These are the activations of a small neural network, seen along a few directions. Each row is one input.
Each table varies a few parts of the input and shows all the possible inputs, shuffled.
A made-up example of a description, with smaller parts first: line(6) and (point or line(9) or (values(3) and ring(8))).
Shared parts are said once, and a part with two or three values counts as separate values.
(in the rows, 128 means zero)

Other details of the inputs vary at random and push rows far along two fixed directions, the same in every table; ignore that.

Table:
x1: [105 130 138 152 130 144 148 122 100 128 133 138 142 139 122]
x2: [122  91 139 146 139 146 125 110 124 124 123 132 136 160 113]
x3: [124  94 134 141 134 157 128 107 127 133 126 135 135 162 112]
x4: [121 118 143 156 135 133 125 136 149 146 132 133 134 126 128]
x5: [111 117 136 168 132 154 145 123  99 124 142 138 145 109 118]
x6: [120 116 118 135 151 145 126  99 113 111 148 133 117 153 107]
x7: [142 135 112 110 100 118 120 192 171 142 150 141 114  60 158]
x8: [157 116 118  77 125  83 131 141 139 135  81 136 117 183 139]
x9: [132 111 127 112 128 136 110 122 102 126 114 111 112 146 143]
x10: [157 144  99  70 132  81 144 126 135 120 111 130  94 172 138]
x11: [117 129 111  35 142  68 135 161 174 152  90 143 105  56 193]
x12: [132 134 135 104 106 117 130 120 133  99 123 122 131 151 116]
x13: [120 133 123 137 124 125 150 129 107 129 125 131 147 135 129]
x14: [119 150 148 184 130 150 104 149 140 157 153 111 129  47 145]
x15: [142 131 121 128 120 137 110 156 134 156 131 119 109  79 161]
x16: [136 153 135 140 108 116 114 165 162 127 143 132 138  63 125]
x17: [120 134 117 136 147 136 128  94 120 114 145 123 131 159 104]
x18: [141 122 143 141 130 119 137 116 145 131 115 123 136 141 118]
x19: [111 128 136 136 113 142 118 117 130 103 144 120 151 137 107]
x20: [147 161 142 166 121 123 115 152 152 154 137 104 125  35 149]
x21: [130 140 131 135 126 122 147 127 104 126 114 138 144 130 118]
x22: [129 126 115  61 104  98 125 156 135 113 114 135 107 177 150]
x23: [138 134 123  98 118 103 163 121 101 117  98 131 128 171 132]
x24: [109 114 142 152 118 159 114 125 128 103 155 128 142 111 106]
x25: [121 130 138 146 129 146 109 105 108 129 126 100 139 133 126]
x26: [119 144 122 146 148 133 126 126 138 132 156 134 116 120 122]
x27: [121 108 138 147 135 136 127 105 131 128 121 122 150 165 110]
x28: [128 141 150 162 133 150 103 105 110 130 124 106 141 108 112]
x29: [138 118 103  87 115 115 155 152 108 139 111 148 114 148 154]
x30: [130 125 107 124 144 144 130 117 129 128 150 139 110 135 119]
x31: [130 141 125 135 150 133 125  92 117 112 135 131 129 154  94]
Description of these inputs: point or (values(5) and line(6)).
Q: Change only the line(6) part in x13. List by row number the other rows that result.
A: x1, x5, x21, x23, x29

Table:
x32: [119 112 115 112 138 140 144  83 105  91 133 139 124 217  90]
x33: [113 117 145 149 130 155 117 104 101 134 118 110 135 133 131]
x34: [140 119  97  79 133 104 143 130 130 112 120 149 106 195 122]
x35: [105 122 140 192 146 169 142  91 106 113 157 140 160 150  76]
x36: [130 107 117  59 117 110 126 130  95 132  79 121 106 185 167]
x37: [127 138 142 138 120 139  96 141 148 135 134 106 131  70 142]
x38: [116 114 146 165 130 156 151  91  92 120 122 132 158 174  98]
x39: [133 123 126  89 131 120 107 117 128 127 106 107 114 141 146]
x40: [144 128 114  88 124 108 102 170 154 153 114 117 101  88 176]
x41: [143 157 107 141 131 100 141 179 181 144 160 152 118  47 139]
x42: [112 116 150 148 128 151 116 104 109 132 114 111 142 134 128]
x43: [112 120 135 126 130 146 101 118 144 120 145 121 124 100 121]
x44: [141 147 131 168 128 120 153 148 133 154 131 135 142  85 132]
x45: [120 142 156 180 128 158  92 124 148 135 150  98 143  52 120]
x46: [100 129 145 205 136 167 145 109 123 118 170 140 166 101  83]
x47: [110 123 163 213 137 177 131 103  97 138 141 117 160  93 108]
x48: [142 136 118  82 116 105 100 147 155 124 124 122 106 117 146]
x49: [110 131 130 133 144 144 123 100 136 107 152 134 130 137  99]
x50: [114 137 142 157 138 153 115  91 136 100 159 121 139 143  81]
x51: [125 107 126  73 115 114 126 126 101 129  83 118 115 176 157]
x52: [ 99 123 143 172 148 178 118  75 123 101 171 126 140 141  78]
x53: [150 161 107 146 132  96 141 177 185 146 160 146 116  50 137]
x54: [132 133 116 146 130 122 150 136 127 129 145 143 133 134 120]
x55: [149 120 125  74 109  95 141 138  95 127  72 124 120 194 154]
x56: [148 128 119 109 115  98 141 183 125 162 103 135 115  91 181]
x57: [ 98 106 140 128 140 173 100  74 109 100 142 119 131 155  99]
x58: [130 131 117 136 132 123 140 131 150 117 149 145 128 133 111]
x59: [110 125 144 147 145 161  99  77 129 109 146 112 135 129  94]
x60: [142 151 132 146 123 108 118 172 155 170 122 116 121  37 170]
x61: [139 132  97  97 126 102 145 160 149 126 139 153 107 127 140]
x62: [130 120 130 103 124 126 104 135 141 134 116 111 118 114 154]
x63: [125 104 118  59 124 125 109 119 109 120  98 115 106 172 157]
x64: [148 130 103  72 113  85 153 141 117 111 104 144 120 206 131]
x65: [138 127 103  84 128  93 158 131 115 116 110 148 122 192 128]
x66: [137 107 113  50 123 112 111 121 113 122  92 110  97 185 161]
x67: [133 144 146 157 118 127 112 144 135 149 122 106 135  77 143]
x68: [132 113 132 109 117 116 142 140 102 137  94 128 129 147 150]
x69: [151 137 121 109 119  89 143 177 130 160  97 133 119  91 175]
x70: [138 110 110  47 123 103 108 119 134 112 103 124  98 190 144]
x71: [150 117 106  79 117  96 162 137  98 134  89 139 114 201 150]
x72: [104 125 156 209 130 174 149 109 107 133 149 133 169  96  95]
x73: [144 145 119 155 117 111 153 191 145 170 137 146 130  46 163]
x74: [106 118 158 149 124 163 112  83  89 113 111 105 151 161 108]
x75: [152 151 132 157 124 102 138 180 147 172 120 126 128  42 166]
x76: [137 116  96  59 122  94 150 135 130 105 114 150 104 199 129]
x77: [104 141 147 190 152 169 117  88 145 112 177 125 146  97  78]
x78: [ 98 121 139 148 140 163 121  93 132 102 161 132 138 136  89]
x79: [119 138 121 138 135 136 121 145 158 129 166 140 119  79 128]
x80: [119 127 140 131 128 133 120 122 114 139 109 116 132 113 143]
x81: [154 141 119 114 108  96 153 166 127 144 106 138 129 130 150]
x82: [165 151 115 119 108  81 152 182 142 156 110 134 122 105 158]
x83: [155 122 124  79 111  89 141 135  97 129  72 118 118 196 151]
x84: [105 124 153 191 139 170 151  84  90 122 135 132 168 139  86]
x85: [155 164 115 158 117  90 144 189 171 151 152 141 131  58 139]
x86: [146 108 117  76 122 101 141 138  93 138  74 130 113 195 158]
x87: [142 137 109 114 131  98 154 133 127 124 124 142 127 162 123]
x88: [123 137 130 132 135 133 101 132 158 132 149 123 121  68 131]
x89: [114 125 133 137 139 146 120 103 142 108 154 132 131 143 100]
x90: [116 101 151 137 130 150 138  82  75 115  96 119 149 201 111]
x91: [140 143 118 128 126 117 100 169 178 152 155 124 104  37 158]
x92: [139 150 112 135 134 112 118 180 186 150 164 142 108  49 146]
x93: [116 115 141 111 132 150  98  66 110  90 125 106 129 195  89]
x94: [116 136 135 136 132 144 117 106 138 102 153 129 133 142  96]
x95: [125 138 142 207 134 154 144 143 128 156 150 138 155  66 117]
x96: [141 134 117  83 123 101 108 163 153 147 112 117 105  82 175]
x97: [112 118 135 161 136 149 148  91 107 106 142 139 155 179  86]
x98: [133 131 108 123 125 111 152 154 129 132 138 151 127 129 135]
x99: [117 122 128 124 131 144 137  82 109  83 135 136 139 208  77]
x100: [154 147 104 105 120  88 139 157 159 122 134 140 111 133 128]
x101: [106 114 141 147 144 170  95  86 126 113 148 118 132 131  98]
x102: [130 123 129 118 126 124 116 143 121 151 105 119 119 118 157]
x103: [ 91 115 162 180 136 189  98  93 123 121 152 104 153  80 106]
Q: What is each input in this table made of?
A: ring(8) and ring(9)
Q: The inputs of x36 and x33 match in every part but the ring(9) part. If x98 is changed in the same way as x36 into x33, which row does it become?
A: x54
Q: The inputs of x83 and x55 match in every part but the ring(9) part. If x100 is changed in the same way as x83 into x55, which row does it become?
A: x99
Q: Change only the ring(9) part in x82. List by row number the other rows that result.
A: x38, x44, x71, x72, x73, x81, x84, x95
Q: Change only the ring(9) part in x92. List by row number the other rows that result.
A: x49, x50, x52, x77, x78, x79, x89, x94

Table:
x104: [124 111 158 156 113 162 120 100  98 118 112 105 161 148 112]
x105: [173 152 108  53 100  55 133 185 134 154  73 110 106 124 199]
x106: [122 140 116 181 148 146 127 146 165 147 188 150 130  22 119]
x107: [135 106 118  98 131 132 117  82 118  94 126 129 123 219  89]
x108: [144 172 143 218 140 122 140 148 155 151 164 126 144  37 116]
x109: [110 114 159 140 124 171  93  91 113  97 132 112 145 146  95]
x110: [166 119  89  52 122  75 149 188 128 170  84 138  91 120 208]
x111: [115 128 129  90 130 134 113  73 107  80 117 103 123 204 101]
x112: [123 144 149 162 128 132 147  90  96 100 127 120 155 168  89]
x113: [126 139 126 137 145 135 115  75 122 103 144 119 133 165  86]
x114: [159 134  92  66 111  62 173 195 133 141 107 160 101 125 177]
x115: [138 125 104  49 114  60 140 190 171 150  96 146 105 127 188]
x116: [162 146 106  58 132  49 134 164 174 153  87 129  99 125 174]
x117: [ 99 110 154 168 124 173 126 101  88 126 128 112 162 145 120]
x118: [135 133 152 189 122 152 100 146 155 162 146 110 130  30 138]
x119: [119 138 160 190 124 138 118 149 185 143 151 128 161  24 117]
x120: [111 104 113 109 142 142 122  84 109 102 141 136 123 215  98]
x121: [132 142 125 121 139 130 142  76 105 100 124 126 129 217  86]
x122: [105  99 133 102 145 157 103  86  96 108 122 123 118 206 117]
x123: [105 120 144 170 127 151 150 108  97 109 145 137 154 166  98]
x124: [117 144 138 197 119 139 134 175 138 158 149 136 152  44 138]
x125: [116 134 133 167 150 158 108 147 150 151 164 136 123  22 139]
x126: [118 110 153 147 140 172  91  85 117 108 134 113 134 151  95]
x127: [152 121 100  57 113  79 121 186 142 170  96 127  77 125 205]
x128: [112 143 125 177 133 148 128 148 158 134 187 147 143  19 115]
x129: [108 109 133 167 149 165 149  92  81 128 124 140 148 151  99]
x130: [127 150 119 188 142 147 151 155 158 150 180 157 132  39 118]
x131: [118 135 143 188 125 157 136 158 130 160 148 127 154  13 150]
x132: [ 94 101 145 147 154 154 129  83 125 122 129 133 146 169 103]
x133: [185 147  98  49 115  49 133 184 138 167  71 112  91 135 204]
x134: [133 113 141 127 113 129 148  99  94  92 112 130 146 214  93]
x135: [114 107 159 138 110 163 106  88  99 112 112 104 141 155 111]
x136: [161 155 108  35 110  62 106 178 150 134  92 117  89 121 184]
x137: [161 144  79  34  98  53 156 209 156 140 111 157  87 161 183]
x138: [126 144 141 178 118 150 101 155 180 127 173 116 136  26 119]
x139: [137 105 133 129 127 137 134  96  89 115  94 125 139 213 101]
x140: [117 162 157 184 134 123 121 139 177 145 146 119 157  22 122]
x141: [108 103 128 116 129 146 155  94  65 108  99 140 146 197 107]
x142: [125 137 144 171 143 144 132  84  90 123 112 114 150 164  93]
x143: [150 146 141 210 127 130 139 162 161 149 162 137 143  49 117]
x144: [ 98 103 122  93 129 150 117  93 107  89 131 120 121 207 112]
x145: [167 161  89  46 107  47 125 177 165 129 114 131  95 123 165]
x146: [ 90 111 147 137 141 180 112  87  97 103 141 129 141 126 105]
x147: [175 158  97  53 101  40 145 195 134 149  70 128 102 138 184]
x148: [127 153 123 193 135 142 139 165 168 154 183 149 132  56 124]
x149: [ 90 112 150 138 133 172 100  98 105 106 142 120 140 149 109]
x150: [130 159 154 197 134 145 102 133 148 164 148 100 131  18 137]
x151: [ 95 106 150 136 119 164 114  97  92 121 121 113 136 156 127]
x152: [146 135 149 196 124 147 115 156 150 166 141 111 147  39 141]
x153: [129 100 122  92 134 144 109  82 119  91 120 114 112 216 101]
x154: [123 124 122  96 146 135 111  67 111  92 119 104 113 209 101]
x155: [ 95 119 133 154 131 162 118  95 119 100 166 133 148 149  89]
x156: [122 131 144 157 116 157 136 100 121  96 147 133 153 165  75]
x157: [106  96 111  94 153 158 128  73 101  95 130 130 111 198 106]
x158: [115 114 134 167 142 147 150 102  99 118 141 140 141 182 101]
x159: [176 171  89  42 101  41 151 191 159 134 102 139  92 146 170]
x160: [172 121 101  39 118  48 133 184 183 153  82 140  93 140 180]
x161: [118 129 137 176 138 156 121 144 137 167 149 128 123  21 151]
x162: [110 130 138 183 156 143 137 142 172 160 157 147 143  18 131]
x163: [128 163 150 185 146 145  90 136 160 148 161 109 130  23 126]
x164: [149 124  75  13 114  69 137 187 153 129 107 142  74 130 189]
x165: [104 124 128 140 132 160 158  96 101 100 149 150 145 161  88]
x166: [136 118 126 123 128 142 139  89 114  99 127 136 131 219  84]
x167: [128 109 140 125 112 138 135 101  85 104  93 124 150 206  99]
x168: [105  94 132  81 122 148 131  85  71 110  94 124 121 192 134]
x169: [122 133 144 206 135 158 121 157 141 174 156 119 147  36 150]
x170: [131 141 127 201 144 137 158 157 143 154 168 154 138  37 127]
x171: [174 137  87  36  94  52 123 194 174 129 112 141  92 134 167]
x172: [ 95 108 131 152 151 176 110  84 121 106 159 120 127 160  98]
x173: [142 120  96  29 120  58 154 182 160 146  87 155 100 122 187]
x174: [118 123 147  94 118 133 113  74  80 105  87  96 127 198 122]
x175: [117 102 123 123 136 139 142 100  79 123 101 134 133 223 115]
Q: What is each input in this table made of?
A: values(2) and line(4) and (point or ring(8))
Q: The inputs of x122 and x149 match in every part but the values(2) part. If x158 is changed in the same way as x122 into x149, which row does it become?
A: x123
Q: The inputs of x152 and x104 match in every part but the values(2) part. If x175 is changed in the same way as x152 into x104, which row does it become?
A: x124
Q: Which other rows agree with x161 in the values(2) part and the line(4) part? List them by row number.
A: x106, x110, x125, x129, x130, x157, x162, x170
Q: Which other rows agree with x146 in the values(2) part and the line(4) part? List them by row number.
A: x114, x128, x131, x141, x164, x165, x168, x173
Q: Start at x150 and move only the ring(8) part, one step at a time. The first step leads to x133. Which rows follow, in order?
A: x142, x108, x121, x113, x154, x163
Q: Change only the values(2) part in x111. List by row number the other rows that result.
A: x154
